Here are a small network's activations along a few directions, averaged over the inputs that share one value of a field.
Related values have similar rows: they may be neighbours, one step apart, or belong to one group.
In the rows, 500 means zero.
Strong random noise was added to every row along 17 fixed directions; ignore it. To show where, here is one row again and again, with new noise each time:
[595 588 598 357 319 218 841 416 372 505 481 422 817 417 443 847 465 509
 388 200 138 342 767 485 455 935 558 619 514 166]
[427 645 662 427 688 657 533 366 292 378 430 536 417 362 513 597 532 223
 612 656 543 582 320 502 728 667 856 276 680 332]
[429 209 490 313 213 311 422 526 540 401 466 646 503 530 588 636 645 575
 550 471 421 496 490 457 368 570 451 434 575 237]
[617 551 411 731 371 503 383 120 583 489 175 645 406 633 440 311 612 610
 360 387 445 449 322 481 250 547 776 695 181 670]
[468 351 683 427 419 489 605 690 489 452 605 505 254 530 458 818 409  37
 473 338 558 619 779 561 510 972 394 426 561 592]
[461 491 708 510 621 636 549 372 396 516 364 474 365 453 561 619 464 332
 591 377 640 435 353 509 562 595 716 607 745 457]
[608 726 571 556 590 469 462 381 525 512 507 546 615 406 306 616 703 508
 483 450 414 321 305 592 442 675 457 526 748 440]
[661 333 570 527 605 400 545 554 193 644 461 386 638 613 457 753 527 536
 673 354 570 126 621 560 509 499 357 357 417 133]
[491 736 482 529 526 452 541 445 461 540 255 625 444 640 306 587 519 265
 359 472 444 404 445 558 378 642 540 565 193 532]
[609 496 398 624 378 684 606 723 611 483 125 667 316 722 845 299 126 418
 574 515 391 512 634 400 553 325 648 486 389 746]
[515 270 490 673 477 459 616 553 656 462 678 612 460 300 451 436 639 674
 724 207 702 193 206 545 322 711 503 665 160 519]
[377 611 707 485 706 539 335 323 375 872 396 396 665 807 503 570 347 503
 474 674 762 616 495 607 368 277 452 563 429 546]
[435 489 537 696 638 408 367 580 370 625 456 646 707 570 528 423 269 471
 507 552 434 618 757 585 282 538 494 290 104 579]
[760 369 390 941 790 756 388 485 460 610 477 545 773 482 648 264 249 799
 586 411 520 727 537 685 498 366 477 363 754 639]
[621 844 321 256 278 736 752 482 397 619 178 751 327 625 513 604 584 626
 547 563 568 249 615 662 393 352 532 740 711 336]
[566 215 657 559 418 489 540 629 579 523 680  82 308 488 623 462 418 513
 595 451 514 465 449 149 769 344 539 331 445 582]
[789 205 446 871 553 704 400 252 343 526 614 415 395 494 480 496 633 790
 689 423 751 303 799 812 276 689 410 394 597 561]
[601 757 449 337 501 347 384 604 421 511 454 682 790 648 583 477 344 386
 442 492 323 555 691 505 558 316 348 524 423 437]
[577 465 586 423 399 510 438 672 382 679 499 337 336 517 473 536 542 537
 503 533 432 493 531 208 645 168 509 260 617 395]


Values of H:
h8: [342 480 374 483 523 422 717 583 474 351 838 304 523 221 384 475 473 483
 352 398 464 623 804 538 536 673 393 607 368 524]
h6: [821 465 106 528 491 803 390 585 432 351 709 720 279 534 308 476 839 556
 598 627 741 548 546 844 576 519 212 229 629 454]
h11: [748 396 488 626 710 587 107 176  39 414 481 578 434 367 457 306 611 472
 516 269 582 508 684 461 596 251 726 479 523 425]
h1: [322 695 520 305 640 542 497 511 377 328 617 655 558 305 730 379 377 401
 656 576 565 501 541 592 613 389 619 652 642 444]
h10: [599 557 491 627 421 666 704 443 649 570 539 218 295 469 386 424 668 712
 464 700 475 362 405 324 631 527 670 383 533 680]
h3: [552 516 782 555 468 487  98 278 617 728 484 401 365 808 499 440 507 403
 417 584 689 573 464 356 409 329 519 583 478 907]
h5: [668 437 276 686 479 652 682 431 633 434 155 452 432 869 490 538 523 486
 480 680 478 438 321 698 560 761 522 330 400 511]
h12: [390 460 147 586 449 346 554 465 517 523 263 733 527 541 189 566 732 731
 249 339 470 276 577 793  12 575 201 849 287 409]
h4: [528 922 372 164 464 561 647 674 610 666 666 534 585 376 325 412 632 682
 450 609 560 535 268 326 716 108 400 630 544 456]
h2: [590 938 369 408 258 433 575 640 653 794 839 663 565 333 206 341 704 812
 291 429 464 572 673 473 264 446 364 756 350 696]
h13: [745 164  24 431 513 672 642 571 249 376 548 644 665 570 490 560 596 710
 607 519 711 572 770 867 593 486 233 364 535 140]
h14: [572 766 540 584 414 583 318 675 762 571 519 593 297 550 488 380 563 517
 551 753 416 316 532 439 410 332 329 421 662 881]
h9: [563 513 407 492 414 545 820 949 521 517 562 679 513 330 587 496 273 531
 610 250 373 431 686 469 533 546 454 517 409 492]
h7: [677 971 339 579 772 700 500 162 539 288 600 440 627 486 524 198 558 473
 523 719 620 482 327 703 769 499 603 656 481 681]
H is arranged as a ring.
Going along H from h8 by way of its neighbour h12, in what order are h6, h11, h1, h13 met? -> h13, h11, h6, h1
Name the neighbours of h14, in listed order. -> h3, h9
Name the neighbours of h7, in listed order. -> h5, h2

Values of P:
p8: [468 420 590 376 435 404 327 486 502 660 428 393 478 725 450 562 443 349
 309 412 548 709 464 344 492 272 394 567 427 521]
p4: [370 156 561 589 456 584 360 592 334 521 465 586 123 574 477 551 488 318
 638 631 747 493 802 555 299 589 513 196  86 573]
p12: [616 554 286 269 383 604 486 413 437 235 548 664 406 649 745 323 518 413
 677 725 675 572 491 556 794 407 656 465 253 430]
p1: [606 661 220 370 382 614 690 637 625 374 231 596 345 883 476 612 398 235
 414 621 516 481 503 688 588 514 270 588 349 521]
p6: [490 765 357 389 433 549 667 606 851 413 495 367 455 569 455 497 566 484
 405 628 408 396 276 553 615 434 224 725 768 623]
p11: [480 472 518 578 673 424 380 603 532 383 648 582 695 315 632 381 424 590
 652 451 432 413 412 493 538 406 425 462 631 486]
p7: [659 623 688 613 546 362 423 539 679 652 704 591 684 507 437 476 443 425
 454 144 506 493 330 446 449 647 432 723 405 779]
p2: [713 337 458 733 523 649 334 618 246 688 345 560 171 592 369 514 641 510
 518 388 623 378 669 483 419 286 451 297 563 502]
p10: [228 456 421 302 476 467 689 805 768 365 554 395 536 461 675 492 421 584
 649 775 491 273 415 515 565 371 239 559 622 445]
p5: [470 280 465 485 731 587 496 541 272 356 237 508 353 710 648 584 394 183
 672 481 736 280 478 588 691 408 485 478 427 355]
p9: [346 356 466 548 508 511 492 584 582 595 188 630 524 618 663 383 372 592
 537 477 546 564 283 441 403 318 620 573 402 465]
p3: [651 282 262 527 521 599 364 447 282 353 311 662 412 579 548 464 569 532
 552 495 549 472 609 590 544 325 470 383 577 322]
Each value of P is a pair of two hidden parts, and every pair occurs once (3 first parts, 4 second parts).
p8 and p2 share the first part; p8 and p1 share the second. Which value has the first part of p1 and the second part of p2? -> p12
p11 and p9 share the first part; p11 and p3 share the second. Which value has the first part of p3 and the second part of p9? -> p10
